These are the activations of a small network on made-up records, seen along a few directions, one row for each record.
Each row is followed by the record's values for the fields J, C, W, H.
A field that a record lacks is written missing.
Other fields move the rows too, some of them a lot.
(in the rows, 500 means zero)
Random noise pushes rows far along 5 fixed directions. That doesn't count. These rows show it; they differ only by the noise:
[481 577 565 587 552 536 394 430 453 563 490 604 642 477 555 598 506 405
 406 481 352 608 603 609 391 554 458 807 274]
[448 675 497 470 309 559 492 399 498 530 420 327 355 566 461 583 463 381
 549 718 587 490 659 429 389 484 375 434 639]
[403 404 448 503 422 501 584 350 345 243 613 564 538 401 292 392 552 666
 604 359 611 718 411 653 657 549 662 482 463]
[328 710 468 636 476 434 597 340 373 561 476 582 491 466 426 536 455 403
 489 421 558 534 603 592 491 532 590 571 388]
[572 469 499 445 373 503 424 553 542 282 467 377 468 514 446 441 542 550
 605 646 643 626 441 525 456 449 600 402 647]
[440 673 460 563 386 474 498 429 499 479 417 396 431 535 443 521 494 454
 562 621 665 581 564 514 440 465 575 428 578]
[678 411 540 409 412 446 369 724 605 204 443 393 490 512 517 393 540 523
 602 672 632 571 364 529 397 405 682 387 686]

[461 734 227 625 483 574 515 425 670 535 357 289 478 557 415 404 639 612
 506 518 791 658 477 539 573 426 785 226 657]
J: j5 / C: c2 / W: w2 / H: h1
[411 729 410 634 439 512 447 344 523 615 394 396 451 586 485 601 492 476
 539 632 638 652 618 508 408 456 483 526 503]
J: j5 / C: missing / W: w2 / H: h1
[357 869 400 683 388 337 578 396 478 585 341 409 355 577 442 534 441 387
 592 631 820 534 608 500 411 417 697 331 607]
J: j1 / C: missing / W: w1 / H: h1
[351 703 576 665 472 641 457 184 378 782 476 526 618 536 460 748 481 393
 404 553 338 670 784 530 428 616 249 834 225]
J: j2 / C: missing / W: w1 / H: h1
[605 223 644 407 462 690 545 515 452 310 597 479 732 413 294 422 612 644
 490 427 352 641 411 537 683 603 550 486 461]
J: j2 / C: c4 / W: w1 / H: h1
[576 523 495 487 664 473 499 669 590 599 464 607 551 478 644 447 497 389
 358 376 351 282 474 497 464 485 562 532 448]
J: j3 / C: c2 / W: w2 / H: h3
[524 208 531 474 496 392 474 562 493 288 601 477 495 468 450 429 526 821
 687 488 669 697 248 475 673 466 556 372 558]
J: j5 / C: missing / W: w1 / H: h2
[393 703 489 455 342 464 730 444 420 600 442 408 251 549 395 534 359 258
 532 591 566 190 673 366 453 468 397 274 708]
J: j4 / C: c3 / W: w2 / H: h1
[598 207 637 307 442 454 480 624 403 222 636 600 483 432 484 421 465 546
 584 483 391 445 381 514 523 522 449 533 534]
J: j2 / C: missing / W: w1 / H: h3
[593 487 442 462 560 682 408 465 576 568 507 476 603 522 527 523 603 481
 372 497 346 527 582 529 463 529 409 599 458]
J: j1 / C: c2 / W: w2 / H: h1
[525 422 577 500 430 429 530 539 420 288 522 535 554 458 384 428 501 536
 586 500 575 597 419 573 521 494 667 466 520]
J: j1 / C: missing / W: w1 / H: h1
[561 322 609 246 340 559 619 554 369 265 611 531 417 431 393 406 452 407
 542 498 380 300 506 469 513 557 423 423 639]
J: j5 / C: c1 / W: w1 / H: h1
[439 516 529 521 385 493 634 450 481 512 473 357 437 517 357 497 486 565
 597 575 655 519 489 397 625 494 527 264 631]
J: j5 / C: c3 / W: w1 / H: h3
[615 529 487 393 449 510 410 629 630 518 437 380 394 564 628 500 509 424
 496 674 534 374 522 395 384 445 440 399 673]
J: j1 / C: c5 / W: w1 / H: h3
[383 223 548 533 604 284 615 441 260 332 727 789 546 363 388 430 460 724
 604 203 505 579 308 604 747 561 582 562 310]
J: j2 / C: missing / W: w1 / H: h2
[557 531 559 574 632 283 441 712 600 583 428 560 505 523 672 496 463 468
 486 506 547 395 400 445 464 429 627 454 490]
J: j1 / C: c1 / W: w1 / H: h2
[447 556 542 402 387 531 648 529 576 720 439 268 257 575 514 579 406 424
 524 670 564 206 579 194 542 480 247 183 755]
J: j5 / C: c4 / W: w1 / H: h2
[363 678 500 473 385 448 604 412 432 655 455 461 261 558 521 602 345 317
 534 594 507 272 662 373 421 481 277 441 592]
J: j5 / C: missing / W: w2 / H: h3
[383 756 316 688 455 357 559 452 539 471 363 408 401 543 416 436 495 544
 613 532 859 630 460 572 504 389 819 294 609]
J: j2 / C: missing / W: w2 / H: h1
[422 537 601 584 468 560 623 372 378 548 510 534 631 455 337 537 505 471
 465 430 435 566 574 537 589 587 535 548 379]
J: j3 / C: c3 / W: w1 / H: h1
[554 259 450 436 521 595 237 419 590 445 594 425 507 556 603 574 583 809
 589 593 499 805 401 475 540 488 225 639 466]
J: j4 / C: missing / W: w2 / H: h2
[753 350 568 306 447 824 296 605 697 438 473 287 634 533 542 502 660 517
 393 683 302 550 532 439 440 534 345 526 597]
J: j3 / C: c2 / W: w1 / H: h1
[560 440 518 373 314 420 528 592 461 218 503 414 351 508 412 400 463 498
 671 646 675 476 434 491 451 440 607 298 739]
J: j2 / C: missing / W: w1 / H: h1
[436 693 557 545 373 367 573 463 397 557 433 476 358 555 463 595 375 284
 559 661 586 378 660 449 353 465 463 458 574]
J: j5 / C: missing / W: w1 / H: h1
[395 590 472 601 443 316 536 475 516 563 440 402 345 562 492 537 442 593
 648 609 788 539 450 394 554 421 537 287 619]
J: j1 / C: missing / W: w1 / H: h2
[661 166 711 345 580 443 458 776 550 413 581 555 553 459 614 474 462 550
 501 491 329 348 328 387 542 499 385 502 515]
J: j4 / C: c3 / W: w1 / H: h2
[484 581 652 350 270 452 667 570 407 470 452 405 275 528 434 530 331 226
 568 690 494 169 637 338 382 484 360 319 733]
J: j5 / C: missing / W: w1 / H: h1
[612 581 473 280 410 632 413 577 595 553 452 410 324 576 672 535 455 245
 414 682 349 211 673 399 251 476 236 527 672]
J: j4 / C: c5 / W: w2 / H: h1
[396 727 281 721 542 462 492 426 720 771 335 235 391 633 530 552 556 699
 564 614 865 654 461 370 596 386 584 200 637]
J: j2 / C: c4 / W: w2 / H: h2
[322 678 331 687 571 402 529 304 388 518 514 661 511 469 467 485 496 538
 515 327 619 671 521 692 509 504 669 640 323]
J: j3 / C: missing / W: w2 / H: h1
[646 553 457 478 477 630 302 555 668 462 410 357 583 551 566 494 630 498
 448 655 518 629 522 528 394 476 563 520 559]
J: j4 / C: c5 / W: w1 / H: h1
[537 533 632 518 531 611 500 529 568 734 443 429 588 530 548 616 496 396
 376 572 338 406 605 376 476 543 335 549 450]
J: j1 / C: c4 / W: w1 / H: h3
[517 559 579 578 472 344 531 598 465 389 437 533 531 491 452 459 460 433
 565 539 619 519 450 550 441 451 729 445 525]
J: j4 / C: missing / W: w1 / H: h1
[378 536 481 554 462 352 659 423 307 349 563 659 481 418 359 406 450 491
 578 344 603 520 464 628 567 527 721 474 453]
J: j5 / C: missing / W: w1 / H: h1
[387 421 619 396 364 674 577 232 262 503 646 571 506 449 367 615 451 439
 486 471 268 512 685 509 524 653 159 721 366]
J: j3 / C: missing / W: w1 / H: h1
[613 244 702 315 446 523 628 673 396 252 595 590 578 392 390 379 469 439
 498 413 323 334 409 506 565 554 549 458 545]
J: j1 / C: c3 / W: w1 / H: h1
[412 573 465 517 485 622 642 373 452 591 503 494 525 476 388 498 506 456
 429 398 424 450 584 501 579 560 474 472 471]
J: j3 / C: c4 / W: w2 / H: h1
[494 647 508 651 537 578 378 372 515 644 438 505 670 531 522 612 571 467
 415 544 450 708 624 575 426 541 510 715 318]
J: j1 / C: c1 / W: w1 / H: h1
[564 696 386 551 376 503 433 520 652 467 339 254 434 602 463 458 585 512
 575 733 791 617 515 465 432 404 713 239 738]
J: j5 / C: c5 / W: w1 / H: h1

Which values does each new row have?
[786  64 622 289 627 460 371 840 540 119 646 690 690 377 589 285 590 618
 477 349 313 477 210 611 543 510 683 582 469]
J: j1 / C: c5 / W: w1 / H: h3
[744 253 694 304 407 652 478 731 589 299 493 358 616 482 419 419 567 499
 494 628 369 449 420 413 518 509 511 364 666]
J: j5 / C: c4 / W: w1 / H: h1
[483 521 412 404 292 685 516 314 485 416 519 303 415 537 338 485 584 584
 579 634 612 623 584 467 558 535 435 340 673]
J: j2 / C: c5 / W: w1 / H: h1
[494 474 676 434 474 332 609 648 394 469 509 620 423 461 528 497 349 309
 514 485 407 220 498 440 448 494 484 483 522]
J: j5 / C: missing / W: w1 / H: h3
[576 660 643 528 360 585 473 547 595 636 325 260 511 606 471 621 486 337
 486 801 512 471 653 350 377 476 430 398 630]
J: j5 / C: c3 / W: w1 / H: h1
[388 472 369 478 294 726 583 179 450 409 549 280 454 526 219 486 600 737
 629 555 677 793 536 493 694 541 423 325 631]
J: j4 / C: c3 / W: w2 / H: h1
[400 588 516 595 520 436 552 464 547 746 450 410 408 558 557 612 438 521
 518 569 603 446 530 341 543 478 373 395 526]
J: j4 / C: c3 / W: w1 / H: h2
[407 558 399 488 355 504 689 418 451 396 486 387 373 500 293 402 488 555
 617 494 703 492 477 482 619 472 629 211 693]
J: j2 / C: c3 / W: w2 / H: h1
[498 572 401 470 381 637 324 331 541 492 479 358 422 596 526 593 540 540
 558 700 554 701 615 507 370 479 301 599 553]
J: j4 / C: missing / W: w2 / H: h1
[567 381 592 415 389 713 338 403 494 407 541 403 595 511 461 588 567 555
 503 644 373 715 571 522 453 563 283 685 454]
J: j4 / C: missing / W: w1 / H: h1
[561 479 447 619 548 551 280 442 565 432 474 478 665 535 523 531 606 662
 532 559 556 880 454 630 447 473 575 690 377]
J: j5 / C: missing / W: w2 / H: h1
[441 648 524 628 359 579 452 314 492 575 410 320 533 579 375 629 530 536
 571 706 631 755 625 477 472 506 462 496 505]
J: j2 / C: missing / W: w1 / H: h1
[570 365 690 409 609 269 768 878 364 258 545 811 579 306 467 266 377 261
 424 189 327  71 324 601 534 512 874 439 465]
J: j5 / C: c3 / W: w1 / H: h1
[515 790 324 770 521 428 269 461 687 569 287 336 536 640 567 555 587 589
 569 713 826 863 502 584 351 360 744 498 517]
J: j2 / C: missing / W: w2 / H: h1
[417 300 571 312 206 586 718 335 276 199 647 413 381 433 162 420 473 613
 694 520 581 545 483 461 689 574 424 279 688]
J: j5 / C: missing / W: w1 / H: h1
[702  91 504 324 394 565 258 587 571  82 626 363 520 507 469 403 627 869
 716 672 641 859 250 532 545 457 487 461 648]
J: j2 / C: missing / W: w1 / H: h3
[613 385 505 250 493 699 395 513 495 471 592 577 476 486 642 515 502 353
 367 492 170 322 622 511 347 566 196 742 476]
J: j1 / C: c5 / W: w2 / H: h1
[345 394 521 550 562 346 725 462 367 520 610 620 457 411 412 449 432 626
 561 280 579 427 372 471 730 538 560 376 447]
J: j3 / C: c3 / W: w1 / H: h2
[504 414 494 440 506 449 467 469 374 361 608 660 475 466 514 498 450 458
 521 439 415 493 516 611 413 508 431 687 423]
J: j4 / C: missing / W: w2 / H: h1
